These are the activations of a small neural network, seen along a few directions. Each row is one input.
In each table, some parts of the input vary, and every possible input appears once, in random order.
A made-up example of a description, with smaller parts first: one of 5 places around a ring, together with either a single point or one of 9 places around a ring or (one of 2 separate values, together with one of 6 places along a line).
Shared parts are said once, and a part with two or three values counts as separate values.
In the rows, 128 means zero.

Other details of the inputs shift rows strongly along two fixed directions, in all tables alike. That doesn't count.

Rows:
R1: [144 129 120 128 123 129 130 126 111 131 126 119 122]
R2: [143 136 117 134 124 123 130 122 125 136 129 123 123]
R3: [140 129 119 136 137 120 129 120 132 137 124 128 115]
R4: [140 125 112 128 133 113 125 131 113 129 114 123 132]
R5: [ 99 104 156 110 125 145 115 149 142 126 145 102 141]
R6: [145 132 121 137 124 123 131 127 115 125 127 119 124]
R7: [145 130 116 131 135 123 126 114 131 139 128 126 122]
R8: [143 130 123 139 131 118 131 123 128 137 122 129 119]
R9: [101 105 155 121 132 135 115 140 155 134 150 106 142]
R10: [140 130 118 137 137 119 131 120 132 136 124 128 114]
R11: [145 129 120 140 130 120 132 117 126 135 130 123 126]
R12: [142 130 118 133 136 123 124 119 133 140 120 129 115]
R13: [ 65 140 149  95 113 163 150 116 132  75 138 200 171]
R14: [101 103 156 117 131 138 108 141 157 138 147 105 142]
R15: [141 138 121 135 126 122 131 128 127 137 121 126 116]
R16: [112 170 112 117 113 139 164  90 116  89 122 213 151]
R17: [141 134 124 137 127 121 131 134 114 127 121 124 116]
R18: [145 130 116 130 135 125 123 113 131 141 127 126 121]
R19: [141 132 123 130 127 129 131 132 111 132 117 123 115]
R20: [144 131 122 135 130 122 125 121 129 140 118 131 119]
R21: [141 125 111 125 132 114 121 131 113 131 113 125 132]
R22: [ 98 107 157 116 125 138 114 151 144 122 148 104 141]
R23: [139 132 123 135 128 127 136 133 109 129 120 121 115]
R24: [ 66 134 154 108 122 153 144 119 152  87 137 196 166]
R25: [117 166 112 106 110 148 159  90 102  86 112 217 150]
R26: [146 130 121 133 129 122 128 116 127 139 127 126 126]
R27: [145 131 123 136 131 121 128 123 129 139 120 129 119]
R28: [142 134 124 132 126 125 123 132 115 131 117 126 116]
R29: [141 124 110 124 130 114 118 130 113 133 112 125 130]
R30: [141 134 124 136 127 122 130 134 114 127 120 125 116]
R31: [147 133 122 129 123 124 126 127 116 129 125 122 123]
R32: [ 97 103 159 122 133 137 112 149 159 134 144 111 138]
R33: [142 130 117 135 137 122 127 120 132 138 123 131 115]
R34: [141 133 123 128 126 130 129 130 111 133 116 125 115]
R35: [140 134 123 140 127 123 132 133 114 124 120 124 117]
R36: [140 132 124 133 127 127 134 133 110 130 120 121 115]
R37: [138 137 120 142 126 120 136 128 125 132 124 123 117]
R38: [ 96 103 160 124 134 134 116 149 158 133 145 107 137]
R39: [145 130 120 135 129 122 128 117 126 138 129 127 126]
R40: [139 137 121 138 126 119 134 128 126 135 124 124 115]
R41: [144 130 120 129 124 127 134 125 111 129 126 119 121]
R42: [143 130 115 137 135 122 131 114 130 134 131 125 122]
R43: [140 138 121 134 125 123 128 127 127 138 120 127 116]
R44: [118 168 112 113 110 142 158  93 105  82 116 221 152]
R45: [140 125 112 133 134 115 127 132 114 127 115 121 134]
R46: [ 93 111 156 121 127 138 116 153 156 131 144 108 135]
R47: [ 59 140 154  95 115 166 146 125 133  77 132 206 166]
R48: [ 99 104 150 119 137 137 112 139 159 134 151 105 138]
R49: [ 99 112 152 120 126 136 118 145 152 131 150 103 139]
R50: [143 130 115 135 136 121 130 114 129 136 131 125 121]
R51: [140 130 117 140 136 120 133 119 132 133 124 130 116]
R52: [137 138 121 139 126 119 136 128 126 134 124 124 116]
R53: [144 130 121 137 131 119 132 117 126 137 130 124 125]
R54: [140 126 111 130 134 114 127 131 112 128 114 124 133]
R55: [ 99 103 150 118 137 139 110 140 160 134 151 107 139]
R56: [100 111 153 117 126 138 115 146 154 133 148 103 140]
R57: [144 137 118 131 124 124 127 120 125 138 126 122 122]
R58: [143 134 124 133 126 124 126 134 115 129 118 125 116]
R59: [141 136 117 139 125 121 135 122 124 133 131 119 123]
R60: [ 97  98 145 113 134 130 106 157 142 127 135 104 149]
R61: [143 130 118 134 137 122 127 119 133 139 121 129 115]
R62: [143 134 123 136 126 123 127 134 114 129 120 126 116]
R63: [139 132 122 138 127 128 136 132 110 127 120 121 116]
R64: [143 130 119 134 124 128 135 125 111 127 127 117 123]
R65: [ 98 107 157 118 126 138 115 151 144 121 148 102 141]
R66: [ 98 105 159 112 125 142 106 151 147 126 146 102 141]
Description of these inputs: one of 6 places along a line, together with either a single point or (one of 2 separate values, together with one of 5 places along a line).
Changing only the place on the line of 6 turns R28 into R17. The same change can be made to R14. Which row results? -> R53
Changing only the place on the line of 6 turns R32 into R20. The same change can be made to R46. Which row results? -> R43
Which other rows agree with R59 in the place on the line of 6? List them by row number. -> R6, R11, R24, R35, R37, R42, R45, R51, R63, R64
Which other rows does R28 become when the choice among 2 separate values takes its other values? List them by row number. -> R66
A walk changes only the place on the line of 6. It starts at R42 and steps to R50. List the rest of the walk in order. -> R48, R55, R7, R18
Which other rows agree with R7 in the place on the line of 6? List them by row number. -> R5, R15, R19, R21, R26, R27, R31, R56, R58, R61

Rows:
R67: [149  94 130 122 143 121  97 127 139 156 139  72 127]
R68: [ 90 128 132 117 134 122 134 130 148 113 130 155 146]
R69: [105 134 144 116 118 154 138 118 147 119 143 153 132]
R70: [212 133  86 166 131  96 143 152  46 141  84  75  78]
R71: [135 105 153 145 132 131 112 143 149 161 157  62 107]
R72: [220 143  83 166 138  89 118 118  99 176  91  91  71]
R73: [ 94 134 144 126 121 146 142 121 150 110 145 152 141]
R74: [111 140 133 100  94 144 131 144  87  96 118 139 154]
R75: [134  92 140 137 133 124 108 191  95 132 121  52 104]
R76: [130  98 154 142 140 124  99 156 152 163 146  57 107]
R77: [ 99 133 151 111 127 148 128 126 146 119 134 157 133]
R78: [102 122 130 117 134 129 122 129 146 116 133 159 151]
R79: [125  96 147 146 140 111 108 163 159 157 134  65 120]
R80: [125  94 144 140 143 103 110 159 155 161 134  69 120]
R81: [ 91 137 142 124 130 134 140 124 147 108 141 149 140]
R82: [ 95 141 142 126 122 140 150 113 146 108 154 150 139]
R83: [139 104 146 144 134 127 110 153 154 159 158  61 104]
R84: [101 136 148 127 121 143 150 119 150 112 148 155 142]
R85: [134 109 143 144 137 123 116 149 156 154 157  54 108]
R86: [187 178  82 153 118 120 161  76  92 130 104 177 102]
R87: [100 124 134 121 134 126 132 125 146 116 130 158 158]
R88: [107 122 126 113 137 137 121 114 138 122 133 155 156]
R89: [195 158  69 137 130 109 148  64  88 125 103 176 125]
R90: [ 95 131 146 123 127 138 131 130 147 112 143 155 137]
R91: [121 119 127 101 134 140 121 105 138 118 134 150 150]
R92: [184 169  76 145 128 100 152  87  92 131  88 187 108]
R93: [188 179  82 142 119 124 160  77  93 134 100 178  96]
R94: [146  93 126 134 143 111 113 125 141 151 142  72 137]
R95: [ 97 137 149 131 119 141 155 113 145 113 153 156 142]
R96: [219 141  80 173 138  88 122 119 100 175  93  91  75]
R97: [ 91 130 141 125 128 135 130 133 154 108 127 159 148]
R98: [110 124 126 104 138 140 120 116 140 125 129 155 151]
R99: [140 105 154 135 133 134 103 149 152 163 150  61 102]
R100: [136 102 149 141 130 132 113 142 149 166 155  59 101]
R101: [184 177  81 147 122 115 158  81  92 130  97 180  97]
R102: [115 141 137  95  98 145 128 146  88  97 119 141 151]
R103: [105 124 136 109 133 136 118 124 143 121 125 160 147]
R104: [ 97 133 153 114 126 146 126 125 144 116 135 157 134]
R105: [190 169  72 135 132 108 145  84  93 134  87 186 112]
R106: [ 94 134 147 126 128 138 137 126 149 109 140 155 141]
R107: [ 91 125 138 119 132 126 131 132 150 113 130 160 148]
R108: [ 95 128 146 116 123 145 127 126 149 117 129 154 139]
R109: [ 98 138 146 129 120 145 149 114 147 110 152 156 140]
R110: [133  95 132 138 145 111 100 154 153 157 138  71 127]
R111: [183 178  80 159 119 111 174  77  95 128 106 174 106]
R112: [138 106 147 146 135 127 114 150 157 156 155  59 109]
R113: [136  94 126 138 148 110 108 139 144 161 140  69 133]
R114: [100 127 125 118 136 125 130 124 145 115 131 152 154]
R115: [ 96 131 152 114 126 145 122 127 147 115 128 158 139]
R116: [117 117 122 112 133 132 124 107 137 112 142 151 155]
R117: [ 89 133 135 123 130 130 133 131 152 107 128 154 147]
R118: [105 129 143 104 119 152 136 155  86  90 106 150 132]
R119: [ 93 132 150 128 127 135 143 125 148 112 140 154 144]
R120: [185 165  62 146 136 103 152  75  91 129 100 177 127]
R121: [228 148  87 174 132 102 132 107  99 176 115  83  70]
R122: [148 104 135 128 111 117  98 183  97 141 134  42 122]
R123: [101 129 143 108 118 152 135 154  85  88 107 150 133]
R124: [138  92 126 128 145 120  97 139 143 168 137  66 125]
R125: [110 140 135 110  98 136 141 148  88  91 123 141 161]
R126: [107 137 148 110 122 156 135 120 148 118 142 157 131]
R127: [107 121 122 116 137 131 122 118 139 120 137 153 155]
R128: [ 90 135 140 123 130 133 135 127 151 106 135 150 146]
R129: [108 124 127 107 137 139 118 114 137 124 130 155 152]
R130: [ 93 128 140 122 127 134 125 136 152 110 130 161 144]
R131: [ 96 125 142 104 130 135 122 132 148 122 124 162 139]
R132: [115 122 117 113 135 129 133 101 137 110 138 145 158]
R133: [ 93 132 146 125 128 138 132 129 152 108 134 156 146]
R134: [135  93 144 131 129 131 107 185  93 137 115  48 102]
R135: [ 98 134 149 114 119 153 131 120 145 118 139 154 134]
R136: [103 123 135 115 133 134 121 124 144 119 128 160 152]
R137: [104 126 117 115 139 128 131 113 139 117 135 149 158]
R138: [101 138 152 117 120 152 138 113 142 117 147 158 133]
R139: [102 137 150 114 121 154 140 114 144 119 146 158 131]
R140: [111 142 131 109  98 137 136 147  89  89 122 140 158]
R141: [130  96 147 144 140 117  97 163 156 158 144  59 109]
R142: [ 91 130 150 127 127 134 138 127 151 110 133 156 149]
R143: [179 166  79 146 118 116 166 121  40  96  77 166 106]
R144: [ 92 123 138 116 131 126 125 135 148 115 132 161 143]
R145: [ 97 131 150 110 126 147 123 128 150 117 128 158 138]
R146: [112 141 137  99  97 145 127 144  87  95 119 140 153]
R147: [117 119 123 115 134 132 128 104 139 110 139 149 159]
R148: [132  97 148 138 130 132 105 150 152 170 147  51 101]
R149: [127  92 142 129 139 114  98 158 153 167 132  67 110]
R150: [130  97 136 136 133 121 120 186  94 129 120  50 106]
R151: [ 94 130 151 120 127 144 125 127 149 112 132 158 144]
R152: [183 173  74 146 123 111 152  88  96 131  84 183 103]
R153: [148  91 125 124 141 121 102 126 140 159 140  69 127]
R154: [189 177  80 133  95 115 152 109  40 106  89 161 123]
R155: [144 109 130 128 112 114 111 177  97 137 132  42 124]
R156: [219 139  69 159 140  88 121 109  97 176  96  99  86]
R157: [136 105 148 147 131 124 115 146 150 159 162  63 105]
R158: [186 176  77 141 126 112 149  89  96 132  82 186 101]
R159: [219 140  81 159 140  82 120 115  96 178  92  97  73]
R160: [101 127 141 115 119 149 138 155  84  87 110 150 136]
R161: [ 96 132 143 123 120 145 137 124 149 113 148 152 137]
R162: [126 105 142 144 136 121 114 150 155 156 154  50 109]
What do these inputs look like to the network? -> one of 8 places along a line, together with either one of 2 separate values or one of 10 places along a line
Changing only the place on the line of 8 turns R103 into R136. The same change can be made to R123. Which row results? -> R160
Changing only the place on the line of 8 turns R143 into R150. The same change can be made to R107. Which row results? -> R68
Changing only the place on the line of 8 turns R95 into R157. The same change can be made to R111. Which row results? -> R161
Which other rows does R99 become when the place on the line of 10 takes its other values? List them by row number. -> R67, R72, R103, R104, R115, R129, R135, R138, R159
Which other rows does R142 become when the place on the line of 8 takes its other values? List them by row number. -> R108, R115, R128, R133, R141, R145, R151
Which other rows does R100 become when the place on the line of 10 takes its other values? List them by row number. -> R69, R101, R108, R124, R148, R149, R152, R153, R156
Which other rows agree with R126 in the place on the line of 8? List them by row number. -> R77, R91, R93, R98, R102, R105, R118, R131, R139, R145, R158
Which other rows does R146 become when the choice among 2 separate values takes its other values? List them by row number. -> R123
